Each row below holds a small network's activations on one input, seen along a few directions.
Each table varies a few parts of the input and shows all the possible inputs, shuffled.
Descriptions start from the smaller parts, as in this example, which fits no table here: values(3) and (point or ring(9) or (line(4) and ring(8))).
Shared parts are said once, and a part with two or three values counts as separate values.

Other details of the inputs vary at random and push rows far along two fixed directions, the same in every table; ignore that.

A family of inputs:
x1: [-19   3 -18  49  -1   6 -13 -27  28   8  50  11 -14]
x2: [ -3 -25  -7  17  15 -25 -28  21  19  10   4  23  14]
x3: [ 15 -29  -1   1   3 -17   5  10  24 -25  -8  10  32]
x4: [-12  -2  16   8  -2  22  18 -23  20 -37  -7  21  27]
x5: [ -4  -7  19   4   4 -12  22  -2  13 -39   4   0  33]
x6: [  2 -17   1  -7  10 -15  20  12  16 -39  14  14  34]
x7: [ 37  10   4 -10  25  19  36  56 -40 100 -12 -18 -10]
x8: [-17 -16   0   7  21 -21 -15  20  10  -5  29  25  14]
x9: [ 14  28  17 -10  26  52  48  35 -47  88   2 -10  -9]
x10: [ -2 -19   9  26  -5  17 -20 -20  29   4 -36  20  17]
x11: [ 32   7  17  14 -17  -5 -11 -36  26 -10   5 -13  38]
x12: [  8 -19  17  12  -3 -14   7  -4  21 -25 -18  -3  32]
x13: [-23  -6  19  17  15 -18 -12   5   7  -6  19  12  13]
x14: [  1 -21   9  25  -1   0 -20 -15  24   2 -31   8  23]
x15: [  2 -13  12  -4   9 -22  23   3  12 -39   9   5  35]
x16: [  -3   42  -44  -98   -8   21    7   54 -107   39  -22  -39 -120]
x17: [ -9 -15  12  28   9 -22 -25   6  15  11  -6  10  14]
x18: [ 32  27  18 -23  14  57  82  29 -41  56 -14 -23   9]
x19: [-17 -12  10  10  20 -27 -11  10   6  -5  25  16  15]
x20: [-26  -1  22   6  10 -17  13   2   7 -28  27  10  24]
x21: [-20   0 -27 -53 -32 -45 -56  -7 -35 -48 -62 -42 -79]
x22: [ 15 -25   9   4   2 -23   9   1  19 -25 -12   2  33]
x23: [-15 -17  -9  -9  14 -14  10  18   7 -28  41  38  21]
x24: [-31  17 -17 -53 -47   5 -37 -36 -31 -69 -73 -27 -78]
x25: [-62  37 -11 -60 -32   3 -29 -28 -45 -69 -28 -15 -86]
x26: [ 41  52  19 -11  14  40  30  17 -41  96  28 -31  -4]
x27: [ 11 -11 -18  44 -19  12   5 -35  39 -10  14  -5   4]
x28: [-15 -13   9  30   8  -4 -29  -9  16  12 -13  20  14]
x29: [ -2  34 -19 -42 -49 -27 -74 -44 -27 -33 -44 -54 -70]
x30: [  1 -30 -20  14  12 -20 -29  21  16   9   9  38  10]
x31: [-48  21 -22 -37 -34  -4 -70 -27 -35 -34 -62 -14 -96]
x32: [ 45  15  15 -16   6  56  66  26 -34  70 -36 -26   7]
x33: [  6 -22 -11 -11   7  -9  19  13  13 -40  18  29  30]
x34: [ -1  26  22   7  -2  -8  -5 -30  12 -12  47  -2  30]
x35: [ 14  12  12  28  -3 -14 -42 -27  21  23  16  -1  21]
x36: [ 20 -35 -14  -3   0 -11   3  11  21 -26  -3  26  28]
x37: [ -2   1 -17  37 -13  12  19 -34  33 -25  35  -3   5]
x38: [-30   0  16  21  10  16 -16 -15  14  -3   8  33   7]
x39: [ 12  34  21 -23  21  54  73  34 -48  67   9 -14   0]
x40: [  5 -23  12  23   1 -19 -16   0  23   0 -24  -1  23]
x41: [ 22  24  15 -33  27  26  76  53 -50  65  21 -19   2]
x42: [ 17 -39 -19   9   4 -16 -21  15  24  -2  -9  28  19]
x43: [ -50   38  -45  -30  -42   -6  -25  -39  -32  -54   15  -37 -105]
x44: [ -6  -6 -24  58  -6   3 -26 -26  35  22  25   8 -14]
x45: [ 50  18 -24  22  -3  58  44  14 -14 104  -4 -36 -30]
x46: [ 12 -34  -7  12   7 -22 -20  15  26   0 -14  13  23]
x47: [ 19  19  20   7 -10  -3   3 -34  19 -23  26 -11  40]
x48: [-19 -11   4  -6  16 -20  11  17   9 -27  36  22  25]
Each input here is: ring(6) and (values(2) or line(6)).
- The inputs of x38 and x4 match in every part but the ring(6) part. If x26 is changed in the same way as x38 into x4, which row does it become? => x47
- The inputs of x5 and x40 match in every part but the ring(6) part. If x15 is changed in the same way as x5 into x40, which row does it become? => x21
- Which other rows does x20 become when the line(6) part takes its other values? List them by row number. => x23, x25, x39, x41, x48
- Which other rows does x37 become when the values(2) part takes its other values? List them by row number. => x47
- Which other rows does x12 become when the line(6) part takes its other values? List them by row number. => x3, x22, x24, x32, x36
- List by row number the other rows that have the ring(6) part in common with x44. => x2, x7, x17, x28, x30, x31, x35

A family of inputs:
x49: [-34  16 -24 -28 -27 -24 -53 -31 -19 -52  -7 -10 -58]
x50: [ -2 -20  13  11  17 -13 -12  17  14  10  -5  20  28]
x51: [-41  10 -14 -38 -18 -39 -43 -15 -26 -63 -10 -13 -50]
x52: [ -2 -11  10  11  13   4  20   2  13 -11  14  24  31]
x53: [-33  18 -12 -21 -37 -16 -40 -40  -7 -61 -28 -29 -54]
x54: [-23  20 -16 -33 -37 -20 -48 -35  -9 -61 -20 -23 -49]
x55: [ 10 -10  -6  27   7  -2  -3   2  26  13  27  14  22]
x56: [ 2 -5 20  9 11 -7 10  2 12 -7 16  9 36]
x57: [  1 -19   3  12  14   1  19  10  16  -3  19  24  27]
x58: [  3 -20  -3  14  12  -1  19  16  21  -3  16  19  27]
x59: [  1 -12  10  13  17 -14   8  13  13   4  25  14  30]
x60: [-1 -9  4 36  8  5  6 -7 24 16 21 11 19]
x61: [ 67  34  -9 -35   1  52  50  41 -61 109 -29 -48 -35]
x62: [ 17 -16   5  36  -1  -2  -5 -15  26  12  -9   1  23]
x63: [ -5  -5   8  35   9   8   6 -13  19  14  20  14  22]
x64: [ -3 -26   5   9  13   2  -2  14  16   2 -12  30  25]
x65: [-28  19 -17 -31 -31 -19 -50 -36 -13 -60 -15 -19 -52]
x66: [ 7 -4 21  7  6 -7 12  2 17 -9 11  5 40]
x67: [ 18 -21   9  13   8 -21  -2   4  17   1  -5   4  36]
x68: [ -3 -16   9  35   8   6 -14  -1  24  22  -9  18  17]
x69: [  6 -10  12   6   3   7  23   0  20 -17   4  14  36]
x70: [  6   0   8  23   8   4   0 -12  21   8  24  18  29]
x71: [-38  17 -13 -20 -31 -15 -42 -40 -12 -59 -24 -25 -56]
x72: [  5 -15   4  23   8   1 -23   1  23  20  -2  24  21]
x73: [  4 -14   4  15  15 -16   7  18  18   3  23  10  28]
x74: [ 37  33  -2 -44  18  60  81  56 -72  90  -8 -25 -30]
x75: [ 38  48   3 -27  10  69  73  37 -67 110 -13 -44 -40]
x76: [  2 -11  -1  39   7   3   5  -1  28  15  19   8  18]
x77: [ -2  -5  18  12  16 -11   9   4  11  -3  20  15  34]
x78: [ 17 -26   1  12   5  -6   9   3  20  -6 -12  13  34]
x79: [-35   7 -15 -42 -25 -19 -29 -21 -19 -78 -25 -12 -47]
x80: [  10   55  -34  -79  -23   28    9   24  -90   44  -29  -61 -112]
- The inputs of x67 and x62 match in every part but one. If x73 is changed in the same way as x67 into x62, which row does it become? => x76
- What do these inputs look like to the network? => line(4) and (values(2) or line(6))
- List by row number the other rows that have the line(4) part in common with x72. => x49, x54, x55, x61, x65, x70, x80
- Which other rows does x71 become when the line(4) part takes its other values? List them by row number. => x56, x65, x79

A family of inputs:
x81: [-10 -19  12  17  -6  -9 -12 -20  31 -37 -11  14  28]
x82: [ 21 -10   6   8  16   2  13  20   5  32   7  10  28]
x83: [-16  -9  10  20   4  -8   3 -18  28 -35  26  21  29]
x84: [ 12   0   8  -2  26  20  42  35 -13  42  20  11  17]
x85: [ 11 -21   8  15  11 -11  -3   9  17   5   0  18  30]
x86: [-32   6 -19 -36 -13 -26 -32   0 -22 -49  -7  -8 -48]
x87: [ -2  -3   4   9  -6 -15 -11 -20  18 -27  12   2  16]
x88: [-11 -16 -16  49 -15   3 -43 -44  46 -14   4  22   0]
x89: [ 34  10  11   2   8  24  37  12  -8  46   3 -14  22]
x90: [-33  41 -17 -21 -35  -5 -67 -38 -35  -5 -29 -40 -92]
x91: [ -4 -20  -8  53  -5 -15 -30 -25  44   0  11   8  12]
x92: [ -8 -20   1  13   4 -30 -22  -4  24 -25  16  20  23]
x93: [ 29  -2   6  -9  17  22  33  36 -18  52 -18  -2  10]
x94: [ -1 -16  11  19  -2  -9  -9 -19  31 -27  -6  11  32]
x95: [ 22  20   8  -6  10  30  48  20 -18  40  17 -11   9]
x96: [ 25   9   0 -15  17  18  35  39 -24  53  12  -6   0]
x97: [-23  24 -19 -43 -30 -18 -28 -20 -29 -52 -14 -30 -60]
x98: [  1  -9   7  12  -6 -14 -14 -20  20 -27  -4   3  19]
x99: [-12  28 -17 -61  -3  17  21  32 -70  14 -20 -28 -69]
x100: [  6  -8   1 -13   5   8  12  22 -11  15 -26   1  -1]
x101: [ -9  14   4 -10   1  16  27   1 -16  -2   6  -3  -8]
- What do these inputs look like to the network? => values(3) or (values(2) and line(9))
- Start at x81 and move only the line(9) part, one step at a time. The first step leads to x94. Which rows follow, in order? => x98, x89, x87, x97, x95, x83, x101
- Which other rows belong to the same alternative as x88? List them by row number. => x90, x91

A family of inputs:
x102: [ -8  -3 -14 -16   5  12  22  19 -15  -3   0   9 -21]
x103: [ -9  32 -17 -29 -27   8   7 -20 -27 -25   0 -37 -50]
x104: [ 12 -14  12  10  -4  -1   2 -11  22 -14 -22   0  28]
x105: [  0  37  -3 -21 -16  19  17 -16 -25  -3   2 -36 -31]
x106: [ 37  10   1   4  19  26  56  30 -10  56  41  -3  24]
x107: [  6  -6 -23 -43 -13 -17 -13  17 -26 -22 -34 -19 -35]
x108: [-10 -18 -14  61   4  18 -38 -19  32  43   1  23 -10]
x109: [ 12 -10  21  10  -4  -1  -5 -14  19 -11 -23   1  30]
x110: [  2 -31 -17  62 -18 -26 -80 -39  58  -3 -27  15   5]
x111: [ 33   7  -4  70   3  31  -1 -17  34  93  36  -1  15]
x112: [ 3  9 12  4 14 39 44 12 -9 33  0  4 11]
x113: [ 16  16  15   1  21  -1  18  24 -16  47  34  -6  15]
x114: [-15  44   9 -48  -8  33  11   3 -60  23 -34 -27 -55]
x115: [-36 -24   0  25  -4 -12 -14 -25  36 -61  10  33  18]
x116: [-39  20 -18 -63 -10 -17 -31  19 -56 -23 -27 -18 -79]
x117: [-24 -36   6   8  -1 -69 -68 -14  30 -63 -12  22  24]
x118: [  8  -8  -2  -2  22  22  38  38 -10  34  15  20  12]
x119: [ 24  20  30  30  12  31  39 -10  14  37  33  -3  46]
x120: [  1 -13 -12 -29  -5 -29 -23  15 -11 -22 -26  -7 -14]
x121: [  1 -13  -1  15  15  22  37  14   9   9  13  24  19]
x122: [ -6  27 -24 -32 -23   3   9 -13 -28 -25   4 -33 -51]
x123: [ 13  10 -30 -62 -21  -1   4  20 -50  -9 -50 -40 -67]
x124: [ -5 -17  -5  31   1 -21  -1 -24  42 -42  44  20  34]
x125: [-45 -12  15  20  -5 -17 -35 -39  32 -66   1  30  17]
x126: [ 33  -3  37  20  12  20  23   2  15  42 -14   5  57]
x127: [-18   9  27  31  -6 -12 -25 -50  34 -38  26   9  37]
x128: [-27  -2   7 -12  14 -19 -18  22 -15  -2   1  14 -10]
x129: [-29 -19  -2  -1  11 -21 -17  11  10 -27  12  29   6]
x130: [-10 -24  -5   4 -21 -26 -27 -26  28 -64 -26   4   7]
x131: [ 20  14  11   0  19   4  23  23 -12  44  36  -4  17]
x132: [ 11  12  -3  -9   9  -2  16  16 -12  19  31  -7   1]
x133: [  0  -1 -10 -43  -7 -27 -26  19 -31  -8 -34 -19 -32]
x134: [ 50 -11   3   3  14  29  57  32  -1  51 -12  -4  31]
- What do these inputs look like to the network? => values(3) and (point or line(10))
- The inputs of x125 and x109 match in every part but the values(3) part. If x114 is changed in the same way as x125 into x109, which row does it become? => x126
- Which other rows does x121 become when the values(3) part takes its other values? List them by row number. => x122, x134
- Which other rows does x118 become when the values(3) part takes its other values? List them by row number. => x106, x107
